Each row below holds a small network's activations on one input, seen along a few directions.
In each table, some parts of the input vary, and every possible input appears once, in random order.
Descriptions start from the smaller parts, as in this example, which fits no table here: line(6) and (point or line(11) or (values(2) and ring(8))).
Shared parts are said once, and a part with two or three values counts as separate values.
(in the rows, 128 means zero)

Other details of the inputs vary at random and push rows far along two fixed directions, the same in every table; ignore that.

A family of inputs:
x1: [157 135 105 173 122 137 117 172 189 109 121 136 113]
x2: [105 128 184 130 135 106  91  79  21 171 149 147 145]
x3: [133 148 122 132 115  79 126 106 182 121 164 147 183]
x4: [162 127 119 142 129 151 139 154 197  98 122 129 136]
x5: [133 142 117 123 149 142 151 133 128 136 107 110 114]
x6: [163 175 117 127 102  81 156 105 160 139 136 144 164]
x7: [132 124 133 115 111 109 125 129 145 126 137 133 153]
x8: [119 116 127 152 117 153 108 150 134 110 124 121 106]
x9: [107  75 152  85 124 187 121 146  88 115 101 114 110]
x10: [187 153 105 135 110 153 165 153 165 121 102 128 127]
x11: [103 135 133 137 119  85  98  93 137 126 163 148 146]
x12: [120 113 133 141 117 115 108 126 125 117 131 139 115]
x13: [135  95 129 159 143 192 124 167 150  93  90 117  79]
x14: [149 164 102 131 128  71 143 105 145 151 141 133 144]
x15: [ 83 122 143  90 137 102 144  82  58 156 132 125 126]
x16: [130 145 190 111 132 121 111 106  47 162 150 148 163]
x17: [144 149 122 125 102  90 121 133 176 127 155 144 167]
x18: [ 96 130 156  78 108 116 140  78  62 145 122 126 145]
x19: [ 70 102 156 107 107 109  86  86  61 131 144 133 128]
x20: [169 148  93 146 146 147 166 166 157 130 106 111 104]
x21: [134 117 149 124 166 183 112 155  46 162 126 110 105]
x22: [122 118 131 138 128 121 108 123 142 115 126 144 114]
x23: [110  86 145 100 129 206 122 158 102  99 105 107 118]
x24: [154 120  94 150 160 149 136 174 188 110 120 110 114]
x25: [138 145 107 130 143  62 118 110 178 135 165 135 155]
x26: [107  79 134 104 156 197 119 161  84 101 108  88  85]
x27: [131 142 120 139 114 118 134 104 116 144 110 133 118]
x28: [117 132 113 122 136 126 110 141 136 123 146 116 128]
x29: [130 108 115 125 144 149 122 175 133 125 123 107 103]
x30: [129 141 127 147 126 142 142 123 117 127  93 129 108]
x31: [ 90  91 148  92 146 116 112  96  80 131 141 111 115]
x32: [154 121 114 151 122 184 142 149 118 116  79 115  83]
x33: [142 147 104 140 132  60 119 117 167 136 172 132 154]
x34: [122 137 127 119 111 124 118 139 151 118 140 131 161]
x35: [106 149 132 138 115  73 135  70 113 157 137 155 145]
x36: [158 133 119 148 112 169 132 182 190 102 124 119 134]
x37: [ 78 116 147  92 140 103 144  84  67 161 132 128 124]
x38: [126 135 123 160 131 101 113 121 173 113 138 145 136]
x39: [148 163 115 130 117  92 167 107 173 140 144 157 166]
x40: [132 156 115 159 127  88 147 104 163 142 134 159 139]
x41: [109 105 151  88 122 173 160 121  65 126  98 124 113]
x42: [142 107 107 142 144 192 123 193 146 107 115  90  91]
Description of these inputs: values(3) and (point or line(5) or ring(8)).
The inputs of x22 and x25 match in every part but the values(3) part. If x12 is changed in the same way as x22 into x25, which row does it become?
Answer: x33
Start at x37 and move only the line(5) part, one step at a time. The first step leads to x15. Which rows follow, in order?
Answer: x5, x20, x14
Change only the ring(8) part in x34. List by row number the other rows that result.
Answer: x3, x4, x7, x9, x17, x23, x36

A family of inputs:
x43: [141 147 110 142 118 114 144 126 169 127 122 137 128]
x44: [139 149 124 150 133 106 119 120 136 143 137 141 129]
x45: [135 147 123 140 146  99 126 119 136 146 149 134 140]
x46: [120 115 143 139 135 142 116 121  93 137 116 132 112]
x47: [115 135 124 146 133  94  91 123 154 125 165 134 141]
x48: [120 120 112 133 121 100 112 134 175 107 144 128 140]
x49: [127 111 129 133 126 164 144 132 127 112  96 122 100]
x50: [142 150 120 150 131  96 124 121 133 145 145 135 135]
x51: [127 114 117 119 128 166 150 146 117 119  99 111  99]
x52: [ 66 114 178  83  99  86 108  53  33 147 148 145 157]
x53: [126 116 139 107 135 162 140 145 112 128 117 120 129]
x54: [138 118 132 118 121 174 140 156 110 122 108 114 116]
x55: [144 146 106 130 130 109 143 124 161 125 128 126 138]
x56: [120 107 122 108 143 162 147 139 118 124 105 112 107]
x57: [141 150 124 142 139  94 123 118 136 144 148 133 138]
x58: [110  95 143 107 118 141 103 134 117 107 140 126 129]
x59: [155 152 122 142 118 131 139 145 165 124 124 139 141]
x60: [139 119 134 113 129 165 137 147 113 123 112 114 124]
The inputs of x55 and x57 match in every part but one. If x48 is changed in the same way as x55 into x57, which row does it become?
Answer: x47
What do these inputs look like to the network?
Answer: values(3) and (point or line(5))
Start at x52 and move only the line(5) part, one step at a time. The first step leads to x59. Which rows follow, in order?
Answer: x54, x60, x53

A family of inputs:
x61: [133 154 131 112 123  87 143 101 143 144 161 145 169]
x62: [101  86 122 103 134 159 122 144 111 115 114 105 103]
x63: [121 117 130 120 150 144 146 129  84 138 107 111  98]
x64: [167 140  96 169 125 131 136 158 229  96 116 140 123]
x65: [128 120 144 112 112 172 129 152  97 115 111 118 129]
x66: [121 123 130 136 128 165 137 138  90 131  96 113 100]
x67: [126 116 143 149 163 166  90 144  84 138 123 118  88]
x68: [193 168  90 192 137 141 158 162 214 119 105 143 115]
x69: [129 108 139  98 140 170 139 141  93 120 114 106 125]
x70: [ 98 128 122 109 112  74 110  94 132 127 160 134 145]
x71: [199 169  87 201 136 153 162 176 230 120 104 136 112]
x72: [127 150 154 140 129  81  81 118 119 149 185 151 178]
x73: [105  90 130 117 133 169 127 140 125 106  98 111 103]
x74: [130 112 141 100 117 173 132 151  92 122 118 113 122]
x75: [134 146 130 102 117  84 129 106 124 144 158 137 170]
x76: [118 116 136 130 138 161 144 127  91 138  96 120  98]
x77: [ 98 121 143 145 128  55  68  98 122 136 194 146 155]
x78: [ 97  97 130 112 117 165 117 145 107 102 109 110 101]
x79: [104  89 125 108 141 157 126 138 114 110 114 102 103]
x80: [ 99 124 138 115 106  78 109  87 129 123 146 141 145]
x81: [131 153 147 122  98  82 124  93 129 141 152 149 177]
x82: [119 114 129 121 150 163 153 136  88 139  99 119  91]
x83: [120 149 143 113 112  90 131  88 130 148 150 149 176]
x84: [208 165  98 177 120 142 155 174 236 110 118 152 147]
x85: [129 157 122 129 120  66 128  86 119 155 152 141 143]
x86: [124 114 128 116 142 148 140 136  86 145 102 111  98]
x87: [ 97 129 128 109 126  81 123  93 139 127 154 137 142]
The inputs of x65 and x78 match in every part but one. If x69 is changed in the same way as x65 into x78, which row does it become?
Answer: x79
What do these inputs look like to the network?
Answer: values(3) and (point or ring(8))
List by row number the other rows that have the values(3) part in common with x68.
Answer: x63, x66, x67, x71, x76, x82, x85, x86
